x =
[[111 121 133 133 135]
 [137 135 121 151 126]
 [136 124 114 128 137]
 [116 119 132 147 133]
 [135 117 125 123 133]
 [109 122 133 123 138]
 [135 117 126 149 132]
 [126 136 135 110 123]
 [136 125 112 136 137]
 [129 125 136 121 125]
 [123 133 134 126 122]
 [136 142 131 122 125]
 [127 117 131 133 126]
 [131 117 122 127 143]
 [134 121 133 119 127]
 [136 143 131 134 125]]
Rows and columns are counted from 1.
row 1 col 1 -> 111
row 1 col 4 -> 133
row 15 col 1 -> 134
row 9 col 2 -> 125
row 2 col 3 -> 121
row 12 col 5 -> 125
row 16 col 1 -> 136
row 14 col 1 -> 131
row 16 col 5 -> 125
row 5 col 5 -> 133
row 9 col 4 -> 136
row 14 col 4 -> 127
row 13 col 3 -> 131
row 4 col 2 -> 119
row 10 col 1 -> 129
row 3 col 5 -> 137
row 16 col 2 -> 143
row 6 col 5 -> 138
row 12 col 4 -> 122
row 11 col 5 -> 122
row 5 col 4 -> 123
row 11 col 3 -> 134
row 13 col 4 -> 133
row 6 col 1 -> 109
row 6 col 4 -> 123
row 14 col 2 -> 117
row 2 col 5 -> 126

W =
[[121 134 132 120 123 142 114 120 133 122 122 126 141 138 129 128]
 [127 132 128 126 132 129 130 129 114 129 127 125 128 123 132 124]
 [132 128 129 133 132 121 138 132 112 134 132 130 122 117 129 123]
 [127 132 128 125 132 130 129 130 114 128 127 125 128 124 132 124]
 [122 135 133 119 125 142 117 122 129 122 122 126 140 136 129 127]
 [121 133 129 120 122 143 112 119 137 123 123 127 141 141 129 128]
 [133 128 129 133 133 121 139 132 112 134 132 131 121 116 128 123]
 [123 135 133 119 128 140 119 124 125 122 122 125 138 133 131 128]
 [131 129 128 131 133 123 136 131 112 133 130 129 123 118 130 123]
 [142 123 132 141 135 108 156 140 118 135 135 134 118 111 124 127]
 [121 132 129 120 122 143 112 119 137 123 123 127 141 141 129 128]
 [142 123 132 141 135 108 156 140 121 135 135 134 118 111 124 128]
 [135 126 130 136 134 117 143 134 113 135 133 133 119 115 126 124]
 [140 123 132 140 135 110 152 138 116 134 135 134 118 112 124 126]]
Rows and columns are counted from 1.
(1, 1) -> 121
(1, 14) -> 138
(13, 7) -> 143
(14, 10) -> 134
(8, 15) -> 131
(9, 2) -> 129
(10, 13) -> 118
(13, 11) -> 133
(7, 2) -> 128
(10, 5) -> 135
(11, 15) -> 129
(11, 7) -> 112
(7, 4) -> 133
(4, 8) -> 130
(7, 16) -> 123
(1, 10) -> 122
(4, 15) -> 132
(1, 11) -> 122
(14, 7) -> 152
(6, 7) -> 112
(11, 11) -> 123
(2, 1) -> 127
(3, 4) -> 133
(8, 7) -> 119
(12, 1) -> 142
(7, 15) -> 128
(12, 8) -> 140
(2, 12) -> 125
(2, 13) -> 128
(5, 2) -> 135
(4, 16) -> 124
(8, 16) -> 128
(2, 3) -> 128
(1, 3) -> 132
(2, 7) -> 130
(1, 2) -> 134

A =
[[142 125 124 119 132 132 122 119 114 123 116 124]
 [124 132 124 113 127 129 133 125 127 130 129 132]
 [131 128 124 126 132 121 128 132 129 130 127 126]
 [128 136 121 135 148 136 118 129 126 131 120 128]
 [134 129 104 140 128 118 134 149 127 145 112 121]
 [140 122 129 125 144 119 120 132 137 124 130 121]
 [128 125 128 121 123 126 139 127 122 123 126 132]
 [136 129 115 122 140 117 128 134 131 134 125 121]
 [118 140 128 127 146 137 121 125 138 134 133 130]
 [123 129 132 117 146 126 125 128 141 126 139 142]
 [126 139 118 135 152 139 116 129 124 133 119 127]
 [118 140 114 104 126 131 141 124 119 131 120 128]
 [127 139 118 135 149 139 117 129 125 133 120 126]
 [120 142 122 130 149 140 121 124 126 132 123 129]]
Indices start at 1.
(1, 1) = 142
(1, 6) = 132
(10, 10) = 126
(9, 10) = 134
(6, 4) = 125
(7, 12) = 132
(3, 2) = 128
(6, 1) = 140
(13, 10) = 133
(11, 6) = 139
(7, 2) = 125
(2, 12) = 132
(8, 11) = 125
(1, 2) = 125
(5, 5) = 128
(11, 9) = 124
(12, 7) = 141
(14, 7) = 121
(14, 4) = 130
(1, 8) = 119
(6, 5) = 144
(9, 8) = 125
(5, 7) = 134
(12, 8) = 124
(10, 7) = 125
(8, 5) = 140
(1, 9) = 114
(13, 8) = 129
(7, 3) = 128
(2, 3) = 124
(9, 3) = 128
(14, 8) = 124
(3, 6) = 121
(1, 10) = 123
(4, 6) = 136
(13, 2) = 139

data =
[[137 133 146 117 116 111 123 116 122 136 141]
 [138 124 122 119 120 123 112 126 124 125  99]
 [141 130 130 106 129 119 142 132 139 116 136]
 [121 136 131 140 132 146 132 134 123 100 125]
 [144 131 127 104 126 120 141 134 137 119 137]
 [131 136 148 114 119 111 119 112 125 130 142]
 [117 132 131 139 132 145 134 136 122  98 124]
 [119 135 131 141 133 148 133 132 121 102 128]]
Rows and columns are counted from 1.
(1, 1): 137
(2, 3): 122
(2, 4): 119
(2, 6): 123
(1, 11): 141
(3, 4): 106
(7, 2): 132
(5, 6): 120
(7, 5): 132
(2, 1): 138
(7, 10): 98
(4, 9): 123
(8, 4): 141
(6, 1): 131
(1, 4): 117
(6, 8): 112
(2, 5): 120
(6, 5): 119
(5, 4): 104
(6, 3): 148
(7, 6): 145
(4, 3): 131
(6, 11): 142
(4, 11): 125
(7, 8): 136
(5, 1): 144
(8, 5): 133
(6, 6): 111
(5, 11): 137
(3, 10): 116

X =
[[134 122 122 121 129 129 136 129 115 121 138 126]
 [137 124 112 115 136 126 128 125 125 133 135 133]
 [129 126 134 143 111 122 140 127 109 132 138 119]
 [127 138 114 125 132 126 111 131 126 128 115 122]
 [134 127 126 133 121 124 142 133 119 119 144 127]
 [123 123 143 126 138 142 118 129 133 125 133 124]
 [138 124 121 128 126 123 138 125 119 133 149 133]
 [132 132 111 120 132 124 114 124 124 138 118 128]
 [129 139 113 126 131 125 112 130 127 129 117 125]
 [118 121 143 128 121 130 134 121 130 133 107 124]
 [131 130 131 143 113 119 144 130 118 129 144 127]
 [124 131 135 141 112 119 144 127 128 130 122 130]
 [137 123 115 121 131 123 127 120 120 144 138 131]
 [133 135 111 124 131 122 114 125 127 139 120 130]
 [122 120 144 122 138 141 122 125 135 126 127 126]]
Rows and columns are counted from 1.
(1, 1) = 134
(12, 11) = 122
(3, 3) = 134
(15, 12) = 126
(9, 12) = 125
(13, 4) = 121
(15, 11) = 127
(11, 7) = 144
(15, 10) = 126
(8, 8) = 124
(13, 2) = 123
(9, 11) = 117
(14, 12) = 130
(12, 5) = 112
(2, 4) = 115
(7, 5) = 126
(15, 4) = 122
(13, 5) = 131
(10, 10) = 133
(10, 5) = 121
(7, 6) = 123
(4, 4) = 125
(5, 2) = 127
(8, 11) = 118
(9, 5) = 131
(11, 11) = 144
(7, 11) = 149
(1, 12) = 126
(7, 4) = 128
(5, 11) = 144
(15, 5) = 138
(11, 6) = 119
(6, 1) = 123
(14, 5) = 131
(15, 6) = 141
(7, 7) = 138
(9, 2) = 139

arr =
[[134 116 139 149 131 126 108 135 123 126 127 137 127 121 124 143]
 [132 147 118 133 112 134 129 126 122 132 111 112 113 130 139 143]
 [112 138 135 119 117 158 141 123 142 122 122 123 118 143 134 121]
 [120 115 109 116 110 134 119 127 118 114 138 135 114 127 121 131]
 [119 143 141 128 138 143 105 140 145 145 118 126 137 111 114 121]
 [123 113 110 149 105 116 114 125 121 127 136 133 134 137 135 143]
 [129 118 147 116 149 119 142 117 133 134 129 126 142 120 120 122]
 [144 124 119 124 123 117 143 136 124 135 142 147 125 129 115 123]]
Rows and columns are counted from 1.
row 1 col 1 -> 134
row 3 col 12 -> 123
row 8 col 4 -> 124
row 1 col 8 -> 135
row 3 col 4 -> 119
row 1 col 10 -> 126
row 3 col 10 -> 122
row 8 col 12 -> 147
row 8 col 7 -> 143
row 5 col 5 -> 138
row 2 col 11 -> 111
row 4 col 1 -> 120
row 2 col 9 -> 122
row 5 col 7 -> 105
row 8 col 8 -> 136
row 7 col 5 -> 149
row 8 col 16 -> 123
row 2 col 3 -> 118
row 3 col 14 -> 143
row 8 col 2 -> 124
row 3 col 5 -> 117
row 7 col 15 -> 120
row 5 col 16 -> 121
row 6 col 1 -> 123
row 4 col 14 -> 127
row 4 col 2 -> 115
row 5 col 8 -> 140
row 3 col 7 -> 141
row 8 col 15 -> 115
row 6 col 14 -> 137
row 3 col 6 -> 158
row 1 col 13 -> 127
row 6 col 2 -> 113
row 6 col 6 -> 116
row 6 col 11 -> 136
row 6 col 15 -> 135
row 7 col 11 -> 129
